Each row below holds a small network's activations on one input, seen along a few directions.
Each table varies a few parts of the input and shows all the possible inputs, shuffled.
Descriptions start from the smaller parts, as in this example, which fits no table here: one of 5 places around a ring, together with either a single point or (one of 2 separate values, together with one of 4 places along a line) or one of 9 places around a ring.
Shared parts are said once, and a part with two or three values counts as separate values.
In the rows, zero is written as 128.

A family of inputs:
r1: [142 137 116 116 156  92 132 144 114 114 125 139 137 107 127 155 128 106]
r2: [139 147 117 120 151  93 114 143 113 130 116 144 145 116 128 142 124 112]
r3: [ 80  63 145 136  98 210 129  85 116  76 113  97  98 133 145  84 114 138]
r4: [128 159 112 124 147  92 119 140 152 173 142 159 135 128 115 123 110 134]
r5: [ 92  85 146 162  78 228 147 114  91 114 116  76 109 115 123  71 162 167]
r6: [137 137 115 115 153  89 130 143 115 133 127 148 139 120 128 143 131 110]
r7: [135 110 154 154  68 200 145 107 125 129 153  89 126 172 131 130 143 117]
r8: [140 154 115 122 151  95 117 142 108 113 115 134 137 108 129 154 125 108]
r9: [134 155 119 125 154  87 115 141 137 138 119 142 141 117 122 138 124 122]
r10: [144  65 145 136  96 182 144  93 118  94 116  98  84 175 135 123 143 131]
r11: [139 147 116 125 155  86 127 139 138 133 131 149 134 119 125 139 135 124]
r12: [110 101 178 112  70 212 123 109 128  91 130  92 128 138 164 130 121 157]
r13: [133 163 118 126 152  92 118 139 158 158 130 149 138 114 115 132 116 130]
r14: [131 147 109 124 147  83 132 143 151 169 149 157 133 136 115 123 119 134]
r15: [135 150 114 123 146  80 127 139 157 154 138 146 135 123 118 133 124 130]
What is each input in this table made of?
Answer: either one of 5 separate values or (one of 2 separate values, together with one of 5 places along a line)
Which other rows belong to the same alternative as r2? List them by row number.
Answer: r1, r4, r6, r8, r9, r11, r13, r14, r15

A family of inputs:
r16: [149 145 131 101 147  86 128 150 112  86 110 135 145  85 151 189 131 101]
r17: [120 129  90 142 159  84 128 127 127 147 120 160 126 123 114 102 130 103]
r18: [ 70  68 156 122  82 229 137  81 136  87 116  91  89 129 157  73 117 175]
r19: [160 140 116 112 156  98 119 131 101 113 119 152 127 134 137 175 120  82]
r20: [120 115 168 160  48 235 137 119  93 101 132  60 130 135 138 124 158 130]
r21: [151 122 103 124 168  86 116 117 113 111 106 138 107 130 114 153 120  85]
r22: [144 161 131 107 146  94 101 138 110 103 122 140 143 107 149 170 113  91]
r23: [ 86  36 150 132  87 220 140  79 126  88 136 100  71 161 146  79 131 165]
r24: [125 132  95 141 154  92 128 141 155 178 150 150 120 132  96 103 119 132]
r25: [130 138 129  94 169  87 119 159 100  87  98 137 159  70 154 161 129 129]
r26: [143  97  96 119 181  77 131 138  98  92  96 148 116  87 128 136 141 116]
r27: [ 91  96 141 165  84 229 142 111  79 103 112  67 118 107 131  72 166 161]
r28: [146 152 116 128 132  89 133 132 131 142 136 155 146 157 124 155 123  84]
r29: [142  90 166 158  57 225 151 112  84 112 129  62 121 165 130 122 160 125]
r30: [111 162 111 132 157 103 123 143 158 167 141 154 140 107 108  97 107 153]
r31: [150 193 129 121 120  85 119 157 173 191 169 149 162 144 123 159 137 147]
r32: [150 154 119 126 127  97 134 143 158 173 165 143 142 168 105 158 111 116]
r33: [123 122 120 103 187  83 122 149 102  84  93 136 134  66 132 131 132 133]
r34: [132 172 136 126 139  96 114 137 146 134 126 140 164 131 135 153 109  98]
r35: [122  53 177 117  55 225 140  84 139  89 143  89  97 195 162 124 121 144]
r36: [106 154 117 135 163  90 115 130 136 135 111 155 142  96 122  97 109 123]
r37: [109  74 134 173  74 216 155 107  67 112 130  82  92 127 119  72 174 142]
r38: [110 172 128 126 148  98 112 144 135 135 114 159 168 108 134 128 103 122]
r39: [140 182 136 123 130 109 125 146 167 162 159 147 158 140 119 151  99 128]
r40: [100 111 158 158  69 247 139 124  82 108 119  76 138 106 135 104 157 151]
r41: [104  81 188 111  66 242 130  90 154  82 128  80 111 167 163 123 110 150]
r42: [154 142 106 143 145  93 137 126 165 169 158 152 120 157  91 129 115 118]
r43: [118 155 123 109 158 103  97 146 106 102 101 156 150  87 138 151 100 117]
r44: [114 177 121 116 131 104 124 152 157 171 145 148 166 114 123 128 100 148]
r45: [124 124  92 121 168  81 120 127 101 107  92 153 102 112 123 117 114 106]
r46: [161 154 104 141 144  76 134 138 177 203 156 147 119 158  93 139 147 135]
r47: [140 151 104 134 151  67 130 148 166 203 144 155 118 136  98 100 140 153]
r48: [123 174 112 123 144  78 123 150 170 195 136 155 142 109 103 100 130 170]
r49: [123 186 128 117 128  82 114 164 167 200 152 151 161 112 118 137 125 164]
r50: [164 170 122 125 122  74 134 151 170 203 164 147 139 167 108 160 135 133]
r51: [113  45 163 134  74 216 146  67 147  84 128  87  72 192 148 103 122 153]
r52: [142 131 101 147 154  84 127 116 144 144 125 142 126 148 112 135 128  87]
r53: [ 81  75 176 106  76 242 125  97 134  87 134  90 121 137 164 101 118 167]
r54: [112 138 103 118 168  89  96 133 107 101  93 144 131  85 127 120 109 122]
r55: [133  79 150 175  72 214 155  98  86 108 129  64  92 156 121 100 168 129]
r56: [172 121 123 102 159  82 139 143  95  92 122 144 132 113 151 185 145  92]
r57: [168 103 106 111 175  73 135 130 101  86 115 134 118 114 131 161 154  96]
What is each input in this table made of?
Answer: one of 6 places around a ring, together with either one of 2 separate values or one of 5 places along a line
The inputs of r39 and r42 match in every part but the place on the ring of 6. If r22 is changed in the same way as r39 into r42, which row does it become?
Answer: r21
The inputs of r50 and r47 match in every part but the place on the ring of 6. If r28 is changed in the same way as r50 into r47, which row does it become?
Answer: r17
Change only the place on the line of 5 in r33. List by row number the other rows that result.
Answer: r30, r36, r48, r54
Change only the choice among 2 separate values in r18. List by row number the other rows that result.
Answer: r27
Start at r49 and move only the place on the line of 5, one step at a time. The first step leads to r44. Which rows follow, in order?
Answer: r38, r43, r25
Change only the place on the ring of 6 in r29. List by row number the other rows that result.
Answer: r20, r27, r37, r40, r55

A family of inputs:
r58: [156 157 136 102 140  96 130 163 126 119 156 120 155 146 131 190 123 113]
r59: [ 96 145 109 125 177  74 104 135  84 119  93 136 148  74 122 105 104 103]
r60: [ 87 105 186 121  64 228 103  84 159  99 124 109 135 156 161 113 112 156]
r61: [174 125  89 137 151  92 118 111 101  88  87 135 116 150 124 179 123  67]
r62: [ 91  52 140 102 108 202 145  67 119  29 108  91  64 138 162 122 101 114]
r63: [165 121 122 101 163  71 137 117  94  85 119 134 104 144 124 182 141  90]
r64: [160 157 144 117 121  86 151 135 182 167 145 131 146 165 113 150 141 122]
r65: [163 144 108 165 146 104 150 117 165 192 145 152 125 194 117 149 122  87]
r66: [158 178 142 104 121  97 112 140 151 151 181 139 157 131 134 174 143 115]
r67: [105  83 144 158  70 240 148 133  95  93 115  59 141 122 139 117 172 150]
r68: [155 162 114 138 135 118 122 156 121 139 124 126 156 151 133 194 104  81]
r69: [142 163 123  99 140  87 138 170 112 119 139 143 143 116 144 146 110 151]
r70: [102  65 147 146  83 225 161 122  60  80 114  62 111 105 138 111 174 117]
r71: [108 147 107 125 132  93 135 151 162 183 141 164 126  96  94 119 115 166]
r72: [115 128 114 142 172 100 146 145 164 177 144 175 112 133  87  94 129 158]
r73: [108  53 117 163  93 213 167 103  57  50 115  66  70 118 135 111 175 123]
r74: [160 137 120 126 138  96 111 138  89 118 124 128 141 137 115 192 104  63]
r75: [ 86 198 117 152 157  96  96 147 143 161 140 139 148  89 119 105 110 130]
r76: [164 184 134 151 118 113 102 132 149 163 162 142 158 136 129 181 118  88]
r77: [150 111 100  97 165  69 128 126 103  89  88 150 102 111 150 150 144 122]
r78: [112  68 152 130 100 220 120  63 171 143 131  97  91 199 155  83 111 166]
r79: [147 188 147 124 139  92 121 154 160 140 148 143 139 117 148 140 132 160]
r80: [171 132 111 119 137  85 150 118 167 176 170 159 133 179 119 138 150 122]
r81: [ 96  55 178  99  86 198 130  75 115  49 121 102 124 117 162 126  96 123]
r82: [105 169  99 127 174 100  96 154 128 129 113 122 170  79 128 102 105 124]
r83: [105  86 169  92  74 223 124  96 132  63 131 103 139 132 161 108  90 146]
r84: [120 117 103 108 191  88 129 134  91  98  72 160  89  82 123 121 131 125]
r85: [101 153  87 167 174  85 134 126 157 183 132 157 121 137  98  72 117 138]
r86: [113  82 142 163  27 220 135 118  97 167 143  81 111 146 107  89 169 168]
r87: [157 119 142  92 143  83 121 140 100 108 133 140 153 125 133 184 145  84]
r88: [118 151 113 108 167 109 113 169 132 121 120 139 156  80 121 132 111 160]
r89: [169 165 112 146 106 102 136 126 162 188 141 146 142 156 113 152 112  95]
r90: [104 126 169 159  47 239 142 123  83 123 136  84 122 136 123  83 181 152]
r91: [108  83 168 128  55 212 113  85 161 135 131 107 103 173 145  95  96 172]
r92: [145 133 125 138 151  80 164 141 167 169 153 174 112 167 123 106 137 151]
r93: [144 149 126 117 119  74 141 153 184 168 157 141 126 132 122 132 121 155]
r94: [111 187 135 125 158 116 118 154 154 144 118 157 147  89 117 109 131 165]
r95: [139 116 136 101 153  76 119 158 111 101 110 145 139 108 148 156 136 120]
r96: [128 132 128 104 178  91 113 153 103  97  95 144 138  74 114 120 118 141]
r97: [101 169 106 158 144  77 124 123 162 188 136 144 147  92 104  90 106 140]
r98: [111 115  86 125 179  73  96 118  91  98  81 160 122  70 122  86 130  85]
r99: [127  68 129 175  78 232 138 101 111 168 141  71  94 174 118  69 185 169]
The inputs of r76 and r68 match in every part but one. If r94 is changed in the same way as r76 into r68, which row does it become?
Answer: r88
What is each input in this table made of?
Answer: one of 6 places along a line, together with either one of 2 separate values or one of 5 places along a line
Change only the place on the line of 6 in r95. List by row number the other rows that result.
Answer: r69, r77, r79, r92, r93
Change only the choice among 2 separate values in r73. List by row number the other rows that result.
Answer: r62
List by row number the other rows that have the place on the line of 6 in common with r96.
Answer: r59, r70, r74, r81, r87, r95
Start at r61 and move only the place on the line of 5, one step at a time. The first step leads to r63. Which rows follow, in order?
Answer: r77, r84, r98
